These are the activations of a small neural network, seen along a few directions. Each row is one input.
In each table, some parts of the input vary, and every possible input appears once, in random order.
A made-up example of a description, with smaller parts first: one of 2 separate values, together with either a single point or one of 9 places along a line or (one of 4 places along a line, together with one of 5 places around a ring).
Shared parts are said once, and a part with two or three values counts as separate values.

Other details of the inputs vary at random and push rows far along two fixed directions, the same in every table; ignore that.

A family of inputs:
x1: [  0   4 -12   1  15   4   3   0  -4   1   9]
x2: [ -8  -6  -6 -13   0   7   7  14  -2  -1   8]
x3: [-65  98   8 -10 -12 -19 -67 -38 -18  -7 -41]
x4: [ -7  -6  -6 -11  -3   9  10  13  -1  -3   5]
x5: [ 5 -9 -3  9 15 -5  2  3  0  0  0]
x6: [ -1  -5  -3  11   5 -14   2  12  -3  -3  -2]
x7: [ -5 -13  -8   1   1  16   2  11  -4  -2  12]
x8: [ -4 -11  -6  -2   5  14 -10  18   1  -3  20]
x9: [-63  99   9 -20 -12 -25 -50 -24 -16  -7 -42]
x10: [ -6   1 -14   1  -6   8  -3   1  -6  -1   7]
x11: [ 3 -6 -8  1 15  8  3 -2 -3  1 11]
x12: [ -4  -4   2  11   2 -12  -5   4  -1  -2  -6]
x13: [-6 -4  5 13  4 -9 -3  6  0 -4 -7]
x14: [ 0 -5 -6  2 17 11  4  0 -2 -1  9]
x15: [  1   4  -2  -1  15   8 -10  -1   4  -3  15]
x16: [  1   9  -3 -10   5   2  10   0  -1   3   4]
x17: [ -2  -5   5   0   2 -11   9  11   1  -6 -10]
x18: [  3 -12  12  -4   2 -12   0  16   4  -7   0]
x19: [  3 -15   6  -1   0 -10  10  11   4   0  -5]
x20: [ 4 -4  4 -4  9 -7  8  3  3  2 -6]
x21: [10 -3  1 -2  4 -7 12  3  3  4 -3]
x22: [  0   9   5 -12   7   7  -4   0   8  -1   8]
x23: [ 53 -31  28  26 -92  17 -24 -65  15  31   6]
x24: [ -5  -8 -11   1  -1  13   1   9  -5  -3   9]
x25: [  1 -14   9   1   2  -7  11  13   3  -2  -7]
x26: [  7 -11  -4  11  15  -2   7   5  -1  -4   0]
x27: [ -6   9   3 -10   9   6   6  -2  -1   1  -1]
x28: [-3 -3 -1  9 23 -5  2  8 -1 -4 -4]
x29: [-13   7   1 -17   1   5 -12  18   2  -5   6]
x30: [ 40  -4  13  21 -66  12 -15 -63   7  29  -6]
x31: [  1   2   0 -11   8   6   8  -2  -1   4   4]
x32: [ 11 -10   5  10   7  -4  -7  -3   8  -1   9]
x33: [ 7 -6 -9  9 18 -6  7  7 -1 -5  0]
x34: [-10 -10  -5 -11   6  10  12  21   0  -4   8]
x35: [ 35  -1   6  14 -66  25 -14 -69   5  27   2]
x36: [ 2 -1 -2 -9  8  9 14  1 -1 -1  3]
x37: [ -5  -2  -9 -10  -6   5  10  10  -1  -2   6]
x38: [ -1   0   2  -1  -1 -14   7   8   1  -4 -10]
x39: [ 2  0  4 -2  9 -6  9  4  1 -3 -9]
x40: [ -5   2 -11   0  -8   8  -4   2  -6   1   8]
x41: [ 2 -2  7 -2 10 -4  7  3  3  1 -9]
x42: [ 3 -5 -8  3 14 11  6 -1 -3 -2  9]
x43: [  9 -16   2   1  -4  -9  15  13   3   2  -2]
x44: [12 -7 10 -4  6 -5  2  4  9 -1  4]
x45: [  0   4  -7 -10  10   2  13   2  -1  -2   4]
x46: [ -4   3  -3  11   1 -14  -3   4  -3  -6  -7]
x47: [-2 -4  1 12  3 -9 -1  7 -3 -6 -6]
x48: [10 -5 -1 -3  5 -6 13  2  3 -1 -5]
Each input here is: one of 2 separate values, together with one of 4 places along a line, together with either a single point or one of 5 places around a ring.
Change only the choice among 2 separate values in x18. List by row number the other rows that result. -> x23

A family of inputs:
x49: [ 36  -4   3  -2 -10 -11  12 -31   7  18   1]
x50: [ -5  14   7  29  -4  -8 -13 -25   3  -5 -16]
x51: [ 18  -3 -18   3 -32  28  -2 -16   0  25   7]
x52: [  5  -2   0  11  -9  32  -2 -36   1  17   3]
x53: [ 15   1  -5  14  -9  33   7 -38  -4  25   0]
x54: [  9  11 -10  26 -29 -10 -16  -5  -1   5 -11]
x55: [ -5   7   3   4 -39 -19 -28  -2  -5   6  -1]
x56: [ 16   5 -17   4   1  24  -2 -42 -11  14  13]
x57: [ 25 -13  10   2  -1  -4  10 -37   6   5  -9]
x58: [-54   8 -20 -13  71   4  -4  64 -11 -32   1]
x59: [ 14  -8   7  -9 -44 -16  16 -11  -3  21 -11]
x60: [ 10  15  -2   9  -3 -17 -27 -18   4  -4  11]
x61: [ 12 -14  15 -18 -43 -17   4  -4   6  18  -7]
x62: [  3  26  -1  22 -13 -18 -16 -23   2   9 -11]
x63: [ 13  -5  35   3 -11  -4   3 -26  17   8 -22]
x64: [ 12 -19   5   0 -38  -8  28 -18  -7  15 -16]
x65: [ 56 -77 -10  -8  43  -3  53  41  17   2  43]
x66: [-28  27 -30   3  83 -38   0  45 -13 -35   9]
x67: [  8  -9  10   0 -32  35 -24  -9   4  13  12]
x68: [  9  12  12  -6  -5  25 -32 -30   0   9  22]
x69: [ -6   3   8  25 -26  -2 -31  -7   4 -13 -16]
x70: [  4 -21  11  -6 -37  -6  18 -15  -1  10 -18]
x71: [-62   8 -12  -5  53 -34 -11  66 -14 -41  -5]
x72: [-62  11 -10 -29  61  -6  -5  72 -20 -24  20]
x73: [ 31 -15  14  17 -10   1  31 -28   4  18 -17]
x74: [ -1  14  -5  18   4 -11 -19 -30   0 -13  -3]
x75: [ 25 -63   4  24  39   5  28  55  10 -13  40]
x76: [-54  16 -27 -35  56 -17  -2  66 -17 -14  17]
x77: [ 33 -17   3   3 -35  -6  18  -8   8  21 -16]
x78: [-76  96 -11 -28   0 -24 -45 -16 -28   5 -29]
x79: [  4   5   3  -4  -3  25 -26 -39   0   5  13]
x80: [ -5 -21 -12  -3 -32  28   8 -14 -11  12  18]
x81: [ 11 -16  24  -2 -31  -1  -5 -15  14   3 -30]
x82: [  2  17  15  12  -2 -10 -36 -17   1 -13  10]
x83: [-28  10  -7 -24  65 -38  11  72   1 -23 -18]
x84: [ 19  -4 -15 -19 -34  36  43 -13   2  -3  10]
x85: [ 23   4  32  -8  -8  -8 -15 -27  12   7  -1]
x86: [-57  14 -37 -15  63  -5  22  56 -30 -19  10]
x87: [ 17  -7  23  10  -7  -3  17 -29   9  12 -23]
x88: [ 42 -73  21   1  39   6  53  52  21   1  29]
x89: [ 16  -2  24  -3  -5  -8  -9 -37  11   1 -10]
x90: [ -9 -21   2  -9 -37  28  -5 -11  -7   8  19]
x91: [-17   4  -1  15 -33 -12 -18 -15 -10  -3 -14]
x92: [ 22   9  -7 -29 -41  23  33  -8   6   5  11]
x93: [ -5  10  -6  13 -39 -18 -13  -8  -9  10  -6]
x94: [  6   8  23   2 -14  30 -24 -25   9  20  12]
x95: [ 34 -67  -7 -36  10  45  68  67  22 -16  58]
x96: [ 61 -88 -20   8  46   8  77  30   3  -1  35]
x97: [ -3 -18  24 -12 -42  -8   2 -12   4   4 -17]
x98: [-39  21 -29  19  70 -28   5  62 -22 -38 -18]
x99: [-43  25 -30 -15  94  -3  -3  29 -18 -32  10]
x100: [ 20 -13  34  -2 -33   1  -9  -3  12   8 -18]
x101: [-40  35 -27 -14  86  -9  10  48  -9  -4   3]
x102: [  3 -12  32 -16 -44 -10  -5  -3   3  11 -10]
x103: [  6  -3  -8 -24 -34  34  28 -13   7  -7   8]
x104: [-57  78  18  -7  10 -40 -35 -22 -10 -12 -74]
x105: [ 42 -63 -19 -40   9  33  76  62  20  -9  55]
x106: [  5  -7   4 -27 -40  38  18  -5  15 -12  13]
x107: [ 50 -89 -19  11  24  11  76  48   4   1  12]
x108: [ 29  -1  25  -2 -16 -12   6 -19  21  23  -9]
x109: [ -3  13   7  17   0 -10 -28 -23   5 -16   2]
x110: [-55  91   5   5   4 -46 -73   0 -10 -19 -46]
x111: [-79  89  25  -7  -5 -45 -76   0 -22 -22 -40]
x112: [ -5   8  18  26  -8  -6 -21 -18  10  -8  -9]
x113: [ 12   0  -7  -7 -33  23 -23 -14   5  22   7]
x114: [  8  14 -11  24   2  -9 -10 -29  -7  -9  -2]
x115: [ 13  22  -6 -14  -5  11 -29 -34   3  18  17]
x116: [ 17  16 -17  -4  -5  16 -11 -35  -2  22  18]
x117: [-54  16 -33  -9  75   1   4  58 -17 -28  -5]
x118: [  3   5  17  22 -28  -2 -34   3   2  -8  -7]
x119: [-11   9  -7  20 -34 -13 -10 -18 -17   2 -15]
x120: [ 53 -72  -7   6  37  -1  75  47  15  15  27]
x121: [ 12  14   5  -3 -16  20 -18 -29  11  28  10]
x122: [  2  24   9  15 -12 -19 -29 -17   8   5  -5]
x123: [-39   6 -25  15  67 -25   2  64 -12 -40 -12]
x124: [ 17 -12 -18  14 -26  37   7 -23  -8  16   2]
x125: [ -1   0  15   8 -13  32 -15 -33   7  13   5]
x126: [  0  18   1  34  -5  -8  -6 -26  -6  -1 -18]
What do these inputs look like to the network? -> one of 6 places around a ring, together with either a single point or (one of 3 separate values, together with one of 4 places along a line)
The inputs of x123 and x110 match in every part but the place on the ring of 6. If x57 is changed in the same way as x123 into x110, which row does it become? -> x65
Change only the choice among 3 separate values in x100. List by row number the other rows that result. -> x67, x118
A walk changes only the place on the line of 4. It starts at x55 and steps to x110. List the rest of the walk in order. -> x122, x60
Change only the choice among 3 separate values in x104. List by row number the other rows that result. -> x117, x123
Change only the place on the line of 4 in x90. List by row number the other rows that result. -> x58, x79, x125

A family of inputs:
x127: [-26   6 -13  -4  21   9   2  10 -11  -2   1]
x128: [ -5  25  16  16  41 -44  12  -9  -2  -9 -47]
x129: [-13  -2   3 -19  21  10   6  25   2  -1   7]
x130: [-15  -6   6   6  12 -22 -13  26  -1  -7  -6]
x131: [ 67 -98  12  25  56 -12  68  40  24  -3  17]
x132: [-29  23   0 -17   1 -22   7  21  -7 -17 -19]
x133: [-40  31   4  -9  25   0 -30   4  -7  -5  -6]
x134: [ 42 -20  -8  -7 -45  29  20 -36   7  18  18]
x135: [ 53 -33   0  27 -38  29 -10 -42  13  17  32]
x136: [ -5 -16  10 -17   5 -13  14  38   8 -16   5]
x137: [ 10   3   5  30 -55  -3 -23 -36  -5   8 -16]
x138: [ 22  12  -8  22 -38  17 -17 -55  -4  13   5]
x139: [ -2 -21 -13 -13  16  17  33  29  -3   1  11]
x140: [ 17 -19  -8 -13  30   2  19  30   9   1  25]
x141: [  1 -26  -7  -3   6 -16  31  42  -1  -5  -4]
x142: [ -3  11  -5 -23  26   2   4  14   6 -11  15]
x143: [-31  22 -15   7  22   9 -11   5 -12 -13  -2]
x144: [-16   6   2  17  14 -22 -25  20  -1 -20  -8]
x145: [ 38 -35  25   6 -63  -1   0 -14  18  21  -1]
x146: [-20  55  20  10 -45  17 -62 -61  -3  10 -17]
x147: [-25  12 -10 -25  18  14  17  16  -7 -11   0]
x148: [-36  25  -3   6  10 -31 -15  13 -15  -8 -26]
x149: [ -1  -5 -27   1  30   1  12  12 -10   1  15]
x150: [ 59 -51  -1  15 -37  28   5 -32  13  29  38]
x151: [-24  49 -13 -16  21 -15  -5   0 -11  -2 -16]
x152: [-17  53  27 -22 -54  18 -39 -58   1  12 -21]
What do these inputs look like to the network? -> one of 2 separate values, together with either a single point or (one of 3 separate values, together with one of 4 places along a line)
Change only the choice among 3 separate values in x138. List by row number the other rows that result. -> x137, x143
A walk changes only the place on the line of 4. It starts at x146 and steps to x133. List the rest of the walk in order. -> x129, x152
